Each row below holds a small network's activations on one input, seen along a few directions.
In each table, some parts of the input vary, and every possible input appears once, in random order.
A made-up example of a description, with smaller parts first: one of 4 places along a line, together with either a single point or (one of 2 separate values, together with one of 5 places around a ring) or one of 11 places around a ring.
Shared parts are said once, and a part with two or three values counts as separate values.

Other details of the inputs vary at random and push rows far along three fixed directions, the same in every table; ignore that.

Table:
r1: [ -6  -3  17  -5  21  -1  11  -6 -10  11  -7]
r2: [ -3 -18  -5 -42  -5  -1  14  22 -18 -15 -10]
r3: [ 15 -30  -2 -16   6  13   7 -11   1  10   5]
r4: [ 10  -6  -2  21  -1  10  -2 -24   9  13   6]
r5: [  5  -7   4  14  -6   9  -9 -28   5  11  10]
r6: [ 12 -16  -3   1  -6  13  -4 -22   0   5   7]
r7: [-15  44   6  16  -3 -18 -10  30  10  -3  -7]
r8: [  9 -14   0  -1  -2   5  -1 -11   5  10   4]
r9: [ 15 -18  -5   5  -8  14  -3 -25   7  10   8]
r10: [ 15 -20  -3  -1  -4  13  -6 -16   7   8  10]
r11: [-5 -4 15 -7 24 -5  8  2 -6 18  1]
r12: [  0  10  11  29  11   6  -5 -17   9  13   5]
r13: [-13   2   1 -35   6  -9  24  31 -16 -15 -24]
r14: [ -3   9  14  21   8  -2 -15 -14   6  19  14]
r15: [-16 -16  25 -31  30  -6  22   8 -19   7  -8]
r16: [  1   8  10  27   8  -3  -6 -13   9  21  10]
r17: [-18  -9  21 -23  33  -5  31  10 -22   3 -15]
r18: [  7 -10  -1   3  -1   4  -2 -11  -4   8  12]
r19: [  2   1 -16 -17 -25   1  -2  22  -6 -24   3]
r20: [-15  -6   2 -35   3  -3  24  25 -24 -23 -15]
r21: [-18  44   9  23  -4 -15  -8  27   4 -13  -8]
r22: [ -9  20  20  31  17  -2  -3 -14   2  15  -1]
r23: [-12  34   1  18 -17 -14 -13  18   4 -10   1]
r24: [ -7  -7  -2 -37   6  -7  23  34 -18 -15 -12]
r25: [-17  31 -12  16  -1 -15 -22  12  17 -13 -16]
r26: [ 14  -1 -25   3 -36  10 -11   7   6 -23   7]
r27: [  9  -2 -25  -2 -38   5  -7   9   1 -23   4]
r28: [-14  27  27  24  28 -11  -6   3   8  22   4]
r29: [  0 -16  13  -9  13   4   4  -8  -3  11   3]
r30: [  5   0 -18 -15 -25   0  -5  18   2 -15   2]
r31: [ 14 -18  -5  11  -7  12  -5 -23   0   8  15]
r32: [  2   0 -24 -20 -16 -11  -2   7   3 -32  -9]
r33: [  0   7  11  22   9  -3 -10 -12  12  22  11]
r34: [  7   7 -20  -9 -29   2 -13  20   3 -18   3]
r35: [-19   4  25   2  28 -14  18   4 -13  13  -7]
r36: [  9 -33  -5 -27   6   8  16  -2 -12   2   6]
r37: [ 12  14 -20  11 -28   3 -16  10   8 -12   6]
r38: [  4 -12 -17   2  15   1  -8 -15  16   8 -10]
r39: [-13  27  24  28  26 -15   1   1   5  24   0]
r40: [  1   6 -20  -3 -34   4  -4  10  -1 -27  -3]
r41: [  8 -30  -2 -17   2   7   6 -13  -4  12  12]
r42: [ 16  -1 -25  -5 -32   9 -16  11  12 -16  10]
r43: [ 12 -21  -3  -1  -7   9  -4 -18   6   9   9]
r44: [-18  43   7  23  -6 -18  -6  26   4 -10 -10]
r45: [ 13  -7  -3  22   0   7  -2 -20   9  16   9]
r46: [ 11  13 -20  14 -29   4 -14   8   7 -15   3]
r47: [ 12 -18  -7   6  -6  13   3 -21   3   6   5]
r48: [ -8  29  -1  12  -7  -8  -3  25   3 -14  -7]
r49: [  9 -16  -4   6  -6  14  -1 -23  -3   3   9]
r50: [  4   1 -26 -19 -14 -11  -1   8   5 -31 -11]
r51: [  1 -11   0  -6  25 -10   9 -19   4   4  -5]
r52: [-13  -7  20 -27  34  -7  28  11 -20   8 -18]
r53: [-14   4  26  -6  30 -11  11   6  -9  15 -10]
r54: [-14   6  26  -5  31  -5  16   3  -9  11 -11]
r55: [-16   5  25   1  30 -11  17   4 -16  12  -7]
r56: [ 20 -17  -8   8  -2  14  -4 -17   8  13  15]
r57: [-13  17  25  23  13  -2  -9 -16   2  12   5]
r58: [-14 -28  -5 -37  30  -9  17   3 -11  -2 -21]
r59: [ 10 -16  -2   0  -7  13  -5 -23  -2   5   9]
r60: [ -4   5  16  21   4  -2 -12 -18   8  17   9]
r61: [ 13 -29 -19 -42 -12   6  16  16  -7 -12  -9]
r62: [-17  37   7   8  -2 -18  -4  30  -5 -11  -8]
r63: [  1  12  10  30  11   4  -5 -18   6  15   2]
r64: [  7 -16  -9   0   3  -3  -6 -32   8  -4   7]
r65: [ 12 -30   0 -16   3  10   4 -14  -5   9   5]
r66: [  8 -20 -20   2  10   5 -11 -22  16   7  -4]
r67: [ -3   9  16  23   7   5 -11 -20   7  12   7]
r68: [  6  11 -16   7 -33   5 -15   2   9 -17   1]
r69: [ 14 -16  -6  11  -6  16  -3 -26   1   6  10]
r70: [ -5  37  -2  16  -9 -10 -16  24  11  -5  -2]
r71: [  6  -6   3  20  -1  13  -6 -25   5   7  11]
r72: [  8  11 -19  10 -32   1 -14   8   9 -13   7]
r73: [ 13 -17  -3   1  -4  16  -3 -20   4   5   8]
r74: [-11  -6  19  -2  20  -3  13  -4 -12   8   2]
r75: [ -1 -22   3 -30  22  -1  30  12 -21   3 -12]
r76: [ -4  38  -2  21 -10 -11 -13  23   7  -7  -3]
r77: [  9 -30 -17 -44 -11   8  12  17 -11 -15   2]
r78: [ 11  -1 -22  -6 -35   9 -18   9   8 -18  14]
r79: [-31  45  16  12   3 -21   4  30  -6 -15 -19]
r80: [ -4  10  -7 -26  -9  -8   7  38  -7 -20 -18]
Description of these inputs: one of 4 places along a line, together with either one of 2 separate values or (one of 3 separate values, together with one of 6 places around a ring).
Q: The inputs of r76 and r18 match in every part but the place on the line of 4. If r13 is changed in the same way as r76 into r18, which row does it become?
A: r5
Q: The inputs of r57 and r67 match in every part but the place on the line of 4. If r59 is changed in the same way as r57 into r67, which row does it become?
A: r6
Q: The inputs of r31 and r75 match in every part but the place on the line of 4. If r14 is changed in the same way as r31 into r75, which row does it become?
A: r70
Q: Change only the place on the line of 4 in r78. List by row number the other rows that result.
A: r28, r42, r77
Q: A walk changes only the place on the ring of 6. It starts at r30 and steps to r72. List the rest of the walk in order.
A: r35, r79, r68, r43
Q: Change only the choice among 3 separate values in r53. List by row number the other rows that result.
A: r8, r10
Q: A walk changes only the place on the line of 4. It starts at r15 and steps to r29. List the rest of the walk in order.
A: r10, r3
Q: Change only the choice among 2 separate values in r51. List by row number the other rows that result.
A: r38
Q: Change only the choice among 2 separate values in r58. List by row number the other rows that result.
A: r64

Table:
r81: [ 12 -40   8 -16  11  10   0 -23  -1  26  24]
r82: [-26  23  19 -10  16 -28  18  32 -16  -7  -5]
r83: [-19  51  22  39  -3 -16 -25  -7  12  -7   0]
r84: [ 16 -38   4  -7  15  23   5 -21  -3  28  14]
r85: [ -4 -23 -23 -36  17  -8  12  -1   0 -17 -24]
r86: [ -4   4 -23 -18 -38  -4 -12  13   0 -39   1]
r87: [ 23  -3  -8  11 -25  19 -18 -13  15   9  13]
r88: [-6  5 33  3 27 -6  0 -7 -1 26  8]
r89: [ -4 -13  20   2  23   2   0  -9  -4  30  12]
r90: [  1  22  -3  37 -14  -4 -15  -2   8   3  15]
r91: [  3 -23  10   5  16  17  11 -32  -4  13  -3]
r92: [ 25  -4 -35  21 -12   0 -17 -17  27   0   5]
r93: [  2 -36 -16 -36  -4  15  18  -1 -19 -17 -10]
r94: [-31  18  34  24  33 -15  -2 -14  -6  16  -3]
r95: [  5  24 -15  -5 -33  -9  -2  30  -2 -30  -1]
r96: [ -1  23   5  29 -15   3 -18 -19  12  -5  -1]
r97: [-21  18   5 -20  33 -27   5  34   5   3 -27]
r98: [ 11   6 -21 -13 -34  14  -6  32   4 -22  -7]
r99: [-10  11  12 -14   9 -11  27  24 -18  -6 -15]
r100: [  4 -20 -11 -24   2   6  27  16 -21  -7  -5]
r101: [ 25  -4 -17  27 -24  20  -5 -15  10   1  11]
Q: What do these inputs look like to the network?
A: one of 3 separate values, together with either a single point or one of 6 places around a ring
Q: The inputs of r83 and r88 match in every part but the choice among 3 separate values. If r86 is changed in the same way as r83 into r88, which row does it become?
A: r81
Q: Change only the place on the ring of 6 in r101. List by row number the other rows that result.
A: r82, r90, r95, r99, r100
